A small network was shown many inputs. Here are its activations along a few directions, one row for each input.
Each table varies a few parts of the input and shows all the possible inputs, shuffled.
A made-up example of a description, with smaller parts first: one of 8 places around a ring, together with either a single point or one of 11 places around a ring or (one of 3 separate values, together with one of 4 places along a line).
Shared parts are said once, and a part with two or three values counts as separate values.

Other details of the inputs vary at random and push rows far along two fixed directions, the same in every table; ignore that.

A family of inputs:
row 1:   6  26  22 -36 -21 -20  -4  -7   6   7  11
row 2:   1   6  15 -23 -20   8 -21  11  17  21 -16
row 3:   3 -20   4  21   9   2  15  -6 -18 -25   0
row 4:   3   2  12 -15 -23   5 -14   3  12   5  -2
row 5: -16 -36  -7  54  11  14  -4  11 -23   7 -23
row 6: -27 -19 -20 -20  -9  37 -21  31  15  56 -24
row 7:  -4 -22 -24  23  38  19  10   0 -14   8  -9
row 8: -12  -2 -20  32  39  11  16   0 -16 -22  -2
row 9:   3  24  -5 -28 -12  11 -10   4  22  22  13
row 10:  12  11  12  15   6 -22   9 -16 -19 -22  18
row 11:  -4   3 -10   4  26  13  10   3  -8   3   8
row 12:  13  32 -12 -28 -15 -15  12 -16   9 -31  34
row 13: -13 -10   7 -28 -26  -2  -7   9   1  24 -12
row 14:  -8  -9   7 -27 -14  -5 -14   3   4  35 -22
row 15: -21 -25   0 -24 -14   0 -26  15   2  52 -34
row 16:  17   9  13 -32 -24 -12   2  -5   5 -16  12
row 17:  14   9  14  15 -10  -9   7 -17  -1 -25  18
row 18:   8  22 -16  10  -2   0   7 -11   6 -28  21
row 19: -15 -17  10 -34 -11   2 -18   6  13  39 -26
row 20:   7  10 -17 -15   5 -15   2   1  13   2  10
row 21: -28 -18 -19 -38  -9  28 -12  26   9  48 -16
row 22:   4  15 -16  -5 -11  -3  -2  10  18   0  17
row 23:  11  10 -20  14  24  -7  15 -20  -5 -30  12
row 24:   2   6 -18  44  26   1  12   5   0 -18  10
row 25:  1  8 18  0 -8 -1 -7 -5  8  3  0
row 26:  20  30  17  -3 -23 -23  -6 -18   5 -11  25
row 27: -22 -37   1 -28  -4  20 -26  26  10  53 -54
row 28:  12 -13   4  38   8   8   7  -3 -12 -27  -3
row 29: -21 -12 -25  41  30  28   0  12  -4   1 -22
row 30:  -1 -19   7  27  28   8   8   6 -19 -13 -18
row 31:  18  24  24 -21  -6 -17   4 -14   2 -22  19
row 32:  11  21 -14 -20 -11 -20  13   0  12 -20  33
row 33:  -9 -27   4  47  25  22  -1   7 -12  -4 -25
row 34:   6  -2   8  46  14  -1   9 -10 -17 -17  -2
row 35:  -3   0 -18  34  37  -4  20   7 -10 -20   9
row 36:   9  16  23  -8   1 -16   7 -14  -2 -17  15
row 37:  16  23  15 -15 -34 -16  -3 -13   8  -4  18
row 38:   2   7   9 -33 -35 -20  -7  -3   2   8  11
row 39: -19 -42  -1  39  22  13  14   5 -24  -7 -20
row 40:  23  14  16 -23  -8 -19   0 -22   6 -18  15
Description of these inputs: one of 5 places around a ring, together with either one of 3 separate values or one of 5 places along a line.
Changing only the place on the ring of 5 turns row 9 into row 11. The same change can be made to row 24. Which row results? -> row 35
Changing only the place on the ring of 5 turns row 34 into row 14. The same change can be made to row 25. Which row results? -> row 19
Change only the place on the line of 5 in row 17. List by row number the other rows that result. -> row 4, row 5, row 28, row 37
Which other rows agree with row 21 in the place on the ring of 5? List them by row number. -> row 3, row 12, row 13, row 16, row 32, row 38, row 39
A walk changes only the place on the ring of 5. It starts at row 18 and steps to row 12. List the rest of the walk in order. -> row 23, row 8, row 29
Change only the choice among 3 separate values in row 7. List by row number the other rows that result. -> row 20, row 23
Change only the choice among 3 separate values in row 6. List by row number the other rows that result. -> row 18, row 22

A family of inputs:
row 41:   9  11 -33   9  36   1  31  -9  -9 -42  30
row 42:  17 -20  -5  27  18  -4  28 -24 -28 -41  13
row 43:  23  -4  -4  25   8 -19  21 -27 -18 -29  22
row 44: -12  -2  13 -23   2  -4 -14   7   5  30 -16
row 45: -15  -2 -42  29  30  17   7  17   5   9   1
row 46: -13 -35   1  14  13   0  11   4 -18 -12 -23
row 47:   5  -1  14  55  27  14   9  -8 -12 -33   1
row 48: -17 -22  -3  -2   0  20 -24  20   9  51 -42
row 49:  -2  26  19 -22 -16  -6 -17  -7  13  19   1
row 50:  34  38   9 -29 -42 -28  -4 -28  16 -13  41
row 51:   6  -3  10 -39  -4   1  -6  -2   4  11 -12
row 52:   0   7 -36  49  34  24  19   6   1 -31  17
row 53:   2  13  15  12 -15   5   0   3  -1 -15  14
row 54: -16 -23   4   7  -1  35 -24  21  11  35 -41
row 55:  28  28  13 -34 -12 -26  -3 -22  10  -4  17
row 56: -14 -18   2 -25 -17 -11 -18  17   5  30 -24
row 57:  -8 -35 -10  44   5  31  -4  10  -8   4 -20
row 58:  -8 -19   1  33  21  -6  15   3 -26  -7   1
row 59:   2  15  12 -19 -33 -20 -11  -2  15   9   2
row 60:  -5  20  12 -15 -25 -11  -7   6   5  15  11
row 61: -28 -24   4 -31  -7  13  -7  28  -8  34 -25
row 62: -12  -8  15 -24   9   4   0   2  -1   9 -17
row 63:   1  27 -31 -21  11  -7   5  -1  10  -3  25
row 64:  24  33  21 -20 -43 -21  -8 -11  21 -27  25
Changing only one part turns row 60 into row 61. The same change can be made to row 50. Which row results? -> row 42
What is each input in this table made of? -> one of 4 places along a line, together with either a single point or one of 5 places around a ring
Change only the place on the line of 4 in row 44. List by row number the other rows that result. -> row 47, row 49, row 62

A family of inputs:
row 65:   9 -18   9  35   2   0   2  -6 -10 -26 -12
row 66:  -1  11 -10  -5 -23  -6  -1  -1   2  -3  14
row 67: -19  -7  -6  12  15  31 -13  20  11  18 -25
row 68: -19 -29  13  -5  12   9   2  14 -18  13 -26
row 69: -16 -12  19  -8  -7  -3  -5  10  -7  23 -16
row 70:   5  11 -11   1  -7 -17  15 -12  -6 -19  25
row 71:   9  -2  24  26  -1   2   9  -5 -14 -28   5
row 72: -11 -22   9  17   1  15 -17   5  -9  31 -29
row 73:  12  -4  12 -22  -7 -21   3 -11  -2 -13  -3
row 74:   3  12  26  -2 -18 -13  -2  -2  -2  -3   8
row 75:  21  13  24 -14 -23   0  -9 -17   9  -2   8
row 76:  10   4 -14  20  19  -8  14  -4  -8 -15  17
row 77:   8   4  -8  13  -7   4   8  -4   1 -24  21
row 78: -17 -31   2   7   2  -3 -11  12  -7  22 -35
row 79:  17   9 -10 -12  12  -8  16  -9   1 -19  21
row 80:   3  15  -5  19  28  -4   9  -6  -3 -12   8
row 81:  16   2  16 -23  -1  -8   1 -19  -6  -2   3
row 82: -17 -29 -17  21  10  34  -7  26   4  22 -26
row 83:  11   5  16 -11  -6 -11  -6 -16  -4   9   3
row 84:   0   2 -13  28  30   1  13  -5  -8  -8   0
row 85:  -2  14  -4 -41 -46   4 -13   6  21  11   8
row 86:   0  16  -5 -30 -24  -1 -17  14  23  28   7
row 87:   2   1 -13  26   1  -3   9  -3  -7 -14  16
row 88:  16  17  20 -17 -32 -28 -10 -12  13  -7   9
row 89:  -1  21   1 -34 -20  12 -17  10  31  19  -2
row 90:   8  11 -11   1  -2 -16  13 -10  -4 -15  25
row 91:  -1  10  -5  37  27   6   3  -2  -3 -12   1
row 92:  -7   7  -7 -42   3   6  -7   9  16  21  -8
row 93:   5  10  -5   7  35   0  13 -10  -5 -23   7
row 94:  -7  16  -4 -20 -11   5 -18  12  21  27  -5
row 95:  -4 -18 -18  14  22   2  19  -2 -16 -18   7
row 96: -31 -39 -25   1  14  20   4  18 -13  17 -26
What is each input in this table made of? -> one of 4 places along a line, together with either one of 3 separate values or one of 5 places along a line
Changing only the place on the line of 4 turns row 73 into row 78. The same change can be made to row 92. Which row results? -> row 84
Which other rows agree with row 74 in the place on the line of 4? List them by row number. -> row 66, row 72, row 86, row 87, row 88, row 91, row 94
Which other rows agree with row 89 in the place on the line of 4? List them by row number. -> row 65, row 67, row 71, row 75, row 77, row 82, row 85
